Each row below holds a small network's activations on one input, seen along a few directions.
Each table varies a few parts of the input and shows all the possible inputs, shuffled.
A made-up example of a description, with smaller parts first: values(2) and (point or line(9) or (line(4) and ring(8))).
Shared parts are said once, and a part with two or three values counts as separate values.
(in the rows, 128 means zero)

Other details of the inputs vary at random and push rows far along three fixed directions, the same in every table; ignore that.

Rows:
r1: [123 169 119 149 127 160 163 210  96 145  86 131]
r2: [ 95 166 116 147  92 165 110 105 126 117 101 138]
r3: [128 172  60 115 124 118 166 126 145 161 135 159]
r4: [182  49 165 122 182  79 130 154 148 157 166  91]
r5: [ 88 169 140 152  65 164 122 146 116  99  96 129]
r6: [113 162 111 147 118 169 127 113 144 117 102 161]
r7: [149  47 184 126 153  92  98 169 147 155 154  58]
r8: [195 117  54 127 210 116 175 178 127 152 105 145]
r9: [114 166  89 107 118 120 131  90 121  93 141 146]
r10: [107  42 230 152 131 101  85 143 130 124 124  88]
r11: [156 128  56  97 177 103 142  79 105 131 160 148]
r12: [140 162  90 110 129 144 157 147 106 119 117 156]
r13: [114 163 102 117  88 131 145 112 155 154 126 163]
r14: [159 133 116 127 152 126 158 181 129 122  97 125]
r15: [139  67 150 102 173  49 121 128 111 112 169  94]
r16: [146  89 218 182 118 140 142 232 151 175  92  84]
r17: [109 160 124 103  82 145  91  39 152 118 174 146]
r18: [169 136  50  78 180 107 173  73 107 104 175 149]
r19: [101 130 191 159  83 151 138 171 155 169  90 105]
r20: [156  50 161  98 155  50 110 106 120  96 166 101]
r21: [141 112 141 165 145 161 148 185 128 146  88 122]
r22: [136  67 126  82 156  55  77  70 149 122 213 107]
r23: [ 80 178 163 142  69 179 121 122 144  94  94 140]
r24: [ 82 137 175 118  78 126  87 107 114 100 131 136]
r25: [ 86 151 160 160  73 172  95 144 118 133  84 148]
r26: [130 158 147 162 118 194 179 228 109 140  70 129]
r27: [ 95 138 131 121 103 142  95  46 134 101 139 145]
r28: [104  68 219 117 120  78  85 116 117 104 142  71]
r29: [135 163 116 173 131 198 161 200 133 153  55 130]
r30: [128 178  90 111 101 125 127  63 142 133 158 149]
r31: [123 169 121 160 101 187 195 203 151 187  75 150]
r32: [137  77 117 112 175  61  98  85 140 107 161 111]
r33: [ 85 163 130 116  67  99  78  33 154 107 178 149]
r34: [162  38 140 125 170  67 109 121 124 123 147 106]
r35: [185 143  42  99 186 111 186 122 101 119 152 141]
r36: [146  59 171 104 175  62 124 105 131  99 167  95]
r37: [154 136  52 118 179 107 145 113 119 129 139 145]
r38: [195 147  27  91 220  88 192 146 116 124 143 141]
r39: [156 131  89 106 130 121 121 109 143 140 161 150]
r40: [142  38 184 148 162  99 117 149 122 134 124  77]
r41: [128 167  87  98 130 121 136  77 120  94 147 139]
r42: [ 82 143 173 140  55 184  84 122 154 137 123 119]
r43: [ 78 107 201 177  69 170  92 131 136 111  94 121]
r44: [119 164 122 125  98 149 132 138 125 104 103 144]
r45: [168  61 164 115 200  80 157 180 107 136 137  81]
r46: [108  62 227 151 106  83 108 169 156 168 115  59]
r47: [171 126  78 126 200 141 177 169 100 167 121 141]
r48: [141 138  83  70 172  95 148  56 106 104 193 167]
r49: [115 147 114 115  98 168 112  97 152 134 156 154]
r50: [172 157  39 125 172 147 171 156 103 151 108 176]
r51: [153 137 121 130 162 132 172 198  94 149 108 113]
r52: [106 162 155 143  53 148  96 109 153 133 123 149]
r53: [ 92 158 100 116 104 124  87  31 141  93 142 148]
r54: [180 107  71 149 191 118 167 184 107 148 115 126]
r55: [108 159 120 113  77 134  84  55 147 120 165 132]
r56: [135  61 162 140 166  76 105 155 116 135 134  92]
r57: [133 159 139 158 125 183 170 206 118 137  69 115]
r58: [156 142 128 158 133 176 185 210 110 136  83 128]
r59: [171 187  39 102 177 151 195 130 122 122 121 156]
r60: [ 92 172 160 165  52 175  91 158 147 141 106 123]
r61: [ 79 148 164 158  86 159  95 129 113 133  99 125]
r62: [117  66 241 145 104  90  86 126 159 144 143  70]
r63: [ 91 131 139 100  65 136  61  56 156 111 173 148]
r64: [112 146 113 127 134 151 126 103 116 131 133 165]
r65: [101 177 121 116  96 138 116  85 134  91 122 132]
r66: [129 140  94 121 145 146 141 103 114 133 132 151]
r67: [145  48 166 145 158  92 114 149 119 132 128  76]
r68: [ 95 135 120 118  93 122  79  44 139  93 140 162]
r69: [104 155 127 172 115 172 131 202 103 158  73 134]
r70: [ 95 168 122  95 105 137 119  63 111 100 158 154]
Each input here is: ring(5) and (line(4) or (values(2) and line(5))).
Question: Changing only the ring(5) part turns r7 into r63. The same change can be made to r30. Which row results?
Answer: r52
Question: Changing only the ring(5) part turns r13 into r31. The same change can be made to r8. Which row results?
Answer: r6
Question: Which other rows does r32 become when the line(5) part takes its other values? List them by row number.
Answer: r37, r54, r56, r69
Question: Start at r64 and move only the ring(5) part, one step at a time. The first step leads to r25. Which rows follow, in order?
Answer: r69, r61, r47

Rows:
r71: [127 141  94 108 162 112 153  92  85 100 140 161]
r72: [ 98  75 192 129 133  92  90  73 122  63 131 114]
r73: [138 149  69  95 169 115 146  64  73  91 153 166]
r74: [174 105 103 152 187 132 178 198 121 201 109 109]
r75: [110 174 151 153  66 197 133 156 148 120 101 142]
r76: [156 110 115 135 187  87 168 185  99 117  97 111]
r77: [113 160  89 109 134 143 148  83 117  84 111 175]
r78: [141  84 128 122 158  69 105 115 147 148 152 102]
r79: [146  65 164 149 161 111 107 145 155 154 124  94]
r80: [153 163  80 106 142 144 177  97 144 130 139 144]
r81: [182 120  72 134 197 131 176 178 119 191 130 134]
r82: [ 89 174 124 157  90 208 111 139  99  74  76 130]
r83: [138 159  83  79 126 122 141  72 126 127 188 165]
r84: [125  57 191 141 137 103  71 119 159 138 138  94]
r85: [125  89 187 114 125  97 106  93 158 113 159  93]
r86: [ 81 105 226 172  91 127  88 179 102  92  64  76]
r87: [ 77  83 207 120 106  68  85 110 122  79 116 100]
r88: [109 193 117 129  65 159 129 137 141 123 121 143]
r89: [102 144 148 165  82 185 111 169 130 166  99 142]
r90: [102  64 207 158 110  83  79 138 156 149 119  66]
r91: [135 131  73 108 127 124 120  74 128 148 172 177]
r92: [134 167 108 107 117 153 135  96 147 115 147 150]
r93: [187 111  68 126 195  98 153 181 132 176 131 123]
r94: [ 87 166 141 155  94 197 113 159  75  95  85 125]
r95: [116 164 105  72 116 117 117  43 132 112 199 158]
r96: [153  99 143 153 160 141 137 202 127 186 111 111]
r97: [118  67 190 159 102  92  80 163 146 149 118  95]
r98: [128 110  99  98 163  88 101  95  90  73 149 106]
r99: [108 189 132 146  74 164 153 163 140 141  90 118]
r100: [113 146 109 144 109 159 119  83 154 138 119 144]
r101: [ 93 192 130 132  37 165 119 130 142 117 113 151]
r102: [ 56 189 165 163  61 202 137 170  99 111  52 157]
r103: [119 161 122 117 114 142 160 111 130 142 144 132]
r104: [170  65 143  96 159  74 131 104 147 121 178 116]
r105: [113 175  92  87  82 139 129  56 129 117 177 178]
r106: [145  61 133 118 144  86  91  78 152 127 168 133]
r107: [186 128 105 174 197 177 202 251  84 134  41 115]
r108: [132 178  84  89 112 117 129  84 142 117 162 151]
r109: [171 105  96 144 166 110 144 193 136 172 118 120]
r110: [112  65 186 140 111 108  63  90 160 123 147 111]
r111: [130 165 116 117 124 150 159 136 128 146 143 135]
r112: [185 129  86 106 186  91 182 172 133 155 144 107]
Question: What is each input in this table made of?
Answer: values(3) and (line(4) or (values(2) and line(5)))
Question: Changing only the values(3) part turns r87 into r102. The same change can be made to r76. Which row results?
Answer: r71
Question: Changing only the values(3) part turns r107 into r86. The same change can be made to r82. Which row results?
Answer: r98

Rows:
r113: [110 103 183 139 106 116 102 153 129 142 131  98]
r114: [101 167 120 138  71 173  96  95 146 116 112 149]
r115: [131 142 116 159 128 167 150 180 109 125  84 143]
r116: [110 153 135 150 104 154 140 157 128 152 100 143]
r117: [137 108 131 105 146 100 111  96 134 132 175 126]
r118: [137  90 155 142 133 125 116 149 142 140 115 102]
r119: [ 87 181 133 132  66 179 105 112 113 103  97 157]
r120: [160  86 120 116 169  73 133 151 126 144 145 104]
r121: [154 133  87 123 151 144 158 127 130 150 139 146]
r122: [147  82 127 121 171  84 125 108 113 106 146 138]
r123: [104 115 166 145 100 116  94 132 144 124 117 107]
r124: [157  83 130 117 189  91 141 151 109 125 139  93]
r125: [ 82 105 182 140  99 120  83  90 126  87 135 112]
r126: [164  90 115 117 181  84 124 125 142 133 146 110]
r127: [141 176 124 139 103 158 168 158 128 130 107 129]
r128: [159 144  79 114 174 133 173 148 102 136 113 134]
r129: [144  86 129 103 168  85 126 101 113 112 146 124]
r130: [ 67 121 192 124  83 117  76  65 126  89 126 115]
r131: [149  79 125 118 155 100 125  99 140 134 158 118]
r132: [126 103 162 146 113 137 102 149 143 133 112 100]
r133: [136 165  55  94 131 117 141  83 120 130 162 164]
r134: [160  92 130 120 169  89 114 133 141 135 140 103]
r135: [162  83 138 119 188  87 142 144 129 156 149 120]
r136: [105 168  95 123  98 138 133  92 130 130 132 164]
r137: [121  97 166 149 116 135 109 143 146 136 108 107]
r138: [114 103 144 124 123  88 110 103 139 126 138 121]
r139: [ 91 175 142 147  91 173 130 128 114 119  79 143]
r140: [104 113 179 153 107 125  92 126 152 124 106 110]
r141: [117 176  88 128 103 143 117 105 136 121 129 148]
r142: [ 80 107 188 129  84 108  82  92 138 120 145 116]
r143: [ 75 122 191 130  78 125  73  75 143 115 149 127]
r144: [126 157 132 144 110 169 132 162 131 152 114 137]
r145: [116 157 127 157 108 164 125 153 146 135  88 132]
r146: [ 52 190 141 139  30 184  70  66 121  73 119 169]
r147: [143  84 156 147 143 125 131 150 141 149 116 110]
r148: [122 110 170 129 122 120 102 137 133 140 137 115]
r149: [130  91 167 148 153 121 135 180 113 129 104  83]
r150: [146 179  86  95 116 123 151  80 129 106 160 151]
r151: [134 151 109 114 137 139 170 141 138 126 119 146]
r152: [117 151 109 144 108 146 143 154 131 141 103 136]
r153: [132  88 173 150 132 122 109 174 112 116 108 109]
r154: [133  88 166 154 152 123 131 186 115 126 108  93]
r155: [132 157  59 102 130 119 146  90 123 134 157 161]
r156: [101 106 182 142 121 127 105 142 117 111 118  86]
r157: [124  94 163 153 149 118 127 154 118 118 112 108]
r158: [110 122 127  84 132  90  95  42 115  91 170 126]
r159: [128  92 159 141 118 130 111 129 141 137 129 107]
r160: [132 166  77  97 134 131 128  79 126 129 171 164]
r161: [143 147 118 150 123 179 153 188 128 162 105 127]
r162: [161 150  84 124 165 141 165 156 122 159 133 148]
r163: [152 158  58 114 144 123 155 134 119 141 138 145]
r164: [141 141 112 159 133 168 155 192 105 130  84 141]
r165: [143  91 119  96 148  92 115  68 137 127 184 128]
r166: [131 162 110 154 111 158 135 177 133 144  90 130]
r167: [131 165 112 155 115 171 131 174 137 142  90 129]
r168: [159 148  80 111 172 134 166 150 101 135 113 135]
r169: [140  89 128 114 166  91 117 112 114 103 161 110]
r170: [138  85 137 119 178  90 135 123 113 116 140  99]
r171: [109 109 173 134 116 121 109 122 117 112 106 127]
r172: [130 160  69 111 158 132 155  83 110 110 137 155]
r173: [ 50 189 137 135  23 159  78  61 140 100 123 156]
r174: [117 110 160 151 119 116 110 152 143 133 109 107]
r175: [170 163  88 113 153 121 186 126 128 131 133 143]
r176: [139  86 165 145 126 131 115 161 137 145 121  94]
r177: [148  86 164 142 139 128 127 176 133 157 124  98]
r178: [148 174  80 102 129 125 168  85 130 111 156 154]
r179: [139 165  62  97 138 124 144  94 120 136 161 164]
r180: [151 151  67 123 158 117 152 118 135 137 127 154]
r181: [136 153 121 134 128 164 178 196 135 138  93 131]
r182: [138 150 112 147 127 157 162 190 119 165 100 134]
r183: [115 115 178 121 109 129 123 164 143 118 120 105]
r184: [141 149  69 113 140 135 138  76 142 127 139 164]
r185: [115 116 126  85 126  91  90  46 115  87 171 140]
r186: [115 124 127  74 123  92 111  61 142  89 185 134]
r187: [137  94 123 102 148  92 115  53 140 124 181 138]
r188: [134 155 121 154 124 175 158 180 130 160 101 139]
r189: [138 150  89 123 125 131 146 146 118 148 130 137]
r190: [134 175 136 140  92 160 155 167 127 126 109 123]
r191: [159 144  88 103 161 132 181 161 131 132 130 138]
r192: [ 95 171 115 119  82 160 113  84 113  99 116 163]
r193: [139 145 117 150 113 175 140 166 133 152 101 130]
r194: [120  92 176 148 132 122 109 162 117 114 115  95]
r195: [120 106 173 142 117 133 113 149 137 144 129 111]
r196: [144  96 141 120 161 100 129 115 136 144 155 128]
r197: [150  86 111 110 169  76 144 129 126 146 156 118]
Question: What is each input in this table made of?
Answer: line(5) and (values(2) or ring(5) or ring(10))
Question: Changing only the line(5) part turns r117 into r188. The same change can be made to r156. Which row results?
Answer: r170
Question: Changing only the line(5) part turns r151 into r191. The same change can be made to r122. Which row results?
Answer: r164
Question: Changing only the line(5) part turns r190 into r175. The same change can be made to r185. Which row results?
Answer: r171
Question: Start at r126 and move only the ring(10) part, one step at a time. The first step leads to r118. Which rows follow, in order?
Answer: r159, r165, r195, r162, r182, r155, r173, r123
Question: Start at r161 and move only the line(5) part, one step at a time. The first step leads to r177. Which rows follow, in order?
Answer: r165, r121, r187
Question: Which other rows does r178 become when the values(2) part takes its other values? List them by row number.
Answer: r181
Question: Which other rows does r132 become when the line(5) part takes its other values? List them by row number.
Answer: r114, r118, r137, r184
